Each row below holds a small network's activations on one input, seen along a few directions.
Each table varies a few parts of the input and shows all the possible inputs, shuffled.
Descriptions start from the smaller parts, as in this example, which fits no table here: one of 3 separate values, together with either a single point or one of 9 places around a ring or (one of 5 places around a ring, together with one of 6 places along a line).
Shared parts are said once, and a part with two or three values counts as separate values.

Other details of the inputs vary at random and push rows far along two fixed directions, the same in every table; ignore that.
These rows show it; all are for the same input, with only those details redrawn:
[-30  -6  20  14  17 -17  -2  14  36  17   8]
[  4  14  14  10 -18  13   5 -17 -44 -17 -19]
[ 23  -7 -12 -11  26  -1   5   2  59  -4   1]
[  5  15  13  11 -18  14   5 -16 -44 -18 -19]
[-36  -6  24  19  16 -18  -2  15  32  19  10]
[-36  -5  25  20  13 -17  -2  14  25  16   8]
[ 64   0 -31 -28  14  20  11 -17  38 -28 -14]
[-40  -2  28  23  10 -17  -2  13  17  17   7]

A family of inputs:
x1: [  9  -9 -22  -2  -6   0 -11  -4   7  12   5]
x2: [ 24 -21  -9 -17  26  -1  11  13  59  20  13]
x3: [-28 -10 -14   0   2 -27  -8  13  38  24  23]
x4: [-13   2  22  27 -28   2   7 -15 -64   5 -10]
x5: [-53   1   5  14  18 -16 -16  17  14  31  20]
x6: [-35  18  49  29 -26 -15  -1  -4 -85   6 -13]
x7: [ -7   6  19  16 -20   7   2  -5 -40 -17 -22]
x8: [-40  -9  23   8  22 -15   1  10  29  22  10]
x9: [  8  -1 -24 -18  -3  -6  -3  10  21  -1  24]
x10: [ 21   4 -15 -13 -18  21  -8  -3 -24   5  -4]
x11: [  0  -2  19   0 -20  10  12  -3 -48  -8   3]
x12: [-31  -6  -5   7  19 -15 -20  25  40  16  12]
x13: [ -1  11 -12  -9 -11  19 -10 -12 -40 -13 -14]
x14: [-12   2  10  14 -22 -11  16 -11 -40  -2  -1]
x15: [ 18   4  -3  -7 -14   2  22  -6 -26 -17   6]
x16: [ 48   0 -42 -25  -6  25  -9  -4   1 -35 -25]
x17: [  4   6  -1  -2  13   6  11 -10   2   2  -2]
x18: [ 64   0 -31 -28  14  20  11 -17  38 -28 -14]
x19: [ 58  10 -36 -33  -3  10 -15 -17 -17 -27 -17]
x20: [ 10  -9 -14 -21   1   8  -9  13  17   3  22]
Question: What do these inputs look like to the network?
Answer: one of 2 separate values, together with either a single point or one of 4 places along a line or one of 5 places around a ring
Question: The inputs of x4 and x1 match in every part but the choice among 2 separate values. If x15 is changed in the same way as x4 into x1, which row does it become?
Answer: x9
Question: Change only the choice among 2 separate values in x19. List by row number the other rows that result.
Answer: x6

A family of inputs:
x21: [ 16  19  13  10 -16  11  16 -22 -46 -28 -27]
x22: [-18   4  -3  10 -10   2  -7   1 -26  12   5]
x23: [-50   4  11  24  14 -19 -13  13  13  14   1]
x24: [ 15  -8 -20 -19  27  -4 -12   5  52  13   7]
x25: [-38  -1  15  16   5 -12 -19  10  15  21   3]
x26: [ 37   1  -7  -6 -10  11  16 -14 -16 -12  -3]
x27: [ 27   7 -31 -16 -18  16   3 -21 -35 -18  -6]
x28: [-24  -4  29  13   9 -12   9   4  -1  20   4]
x29: [-27   9  19  22 -37   2  -9   4 -77   4  -3]
x30: [  0   1  10  -7   5  12  -1   5 -11   0   1]
x31: [-42   5  16  25  -8   2 -12   1 -25  13  -9]
x32: [  7  -4 -23 -13  31 -16 -14  10  73   0   3]
x33: [ 14 -20 -29 -22  13 -15  -2  16  55   5  21]
x34: [ 77   3 -39 -36 -12  20  28 -30  -2 -32  -9]
x35: [-24   1  19  11 -10  -2 -10   7 -38   9  -6]
x36: [ -8  -1  24  18  -6   2   8  -9 -15  -2  -8]
x37: [ -8  -7 -11  -4  12 -14 -14  16  43  22  21]
x38: [ -8  -8  11   9  26 -20   7   9  46   2   4]
x39: [  9  -3 -12  -5  14  -6  -8  11  33 -11  -6]
x40: [ 51   7 -24 -27 -14  30   5  -9 -19 -26  -3]
x41: [-28  -3  22  18 -17 -19  12  -1 -29  10  13]
x42: [-35   4  13  16  -2   0 -10   1 -31  19  -3]
x43: [ -2   6 -10  -4 -17  -4  -8  -6 -22  -2   6]
x44: [  4   7  -2 -10 -25  11   5  -5 -45 -16   5]
x45: [ -9  -3   6   6  -8   4  -8   4  -8   0 -11]
x46: [ 69   7 -28 -34  -7  46   7 -23  -9 -43 -24]
x47: [ 14  -1   8   2   2   9  14 -11   6  -7 -11]
x48: [-33  -4  27  21   0 -18   9  13   5  27  18]
x49: [ 15 -15   1  -7  29 -10  10   4  51  11   9]
x50: [  0  -5  -4 -11  30  -6  -3  18  60  -6   9]
Question: What do these inputs look like to the network?
Answer: one of 5 places along a line, together with either one of 2 separate values or one of 4 places along a line
Question: The inputs of x47 and x34 match in every part but the place on the line of 5. If x45 is changed in the same way as x47 into x34, which row does it become?
Answer: x33
Question: Change only the choice among 2 separate values in x49. List by row number the other rows that result.
Answer: x28
Question: Start at x46 and move only the place on the line of 4, one step at a time. The first step leads to x45. Which rows follow, in order?
Answer: x25, x31
Question: Start at x27 and move only the place on the line of 5, one step at a time. The first step leads to x22. Which rows follow, in order?
Answer: x42, x31, x23
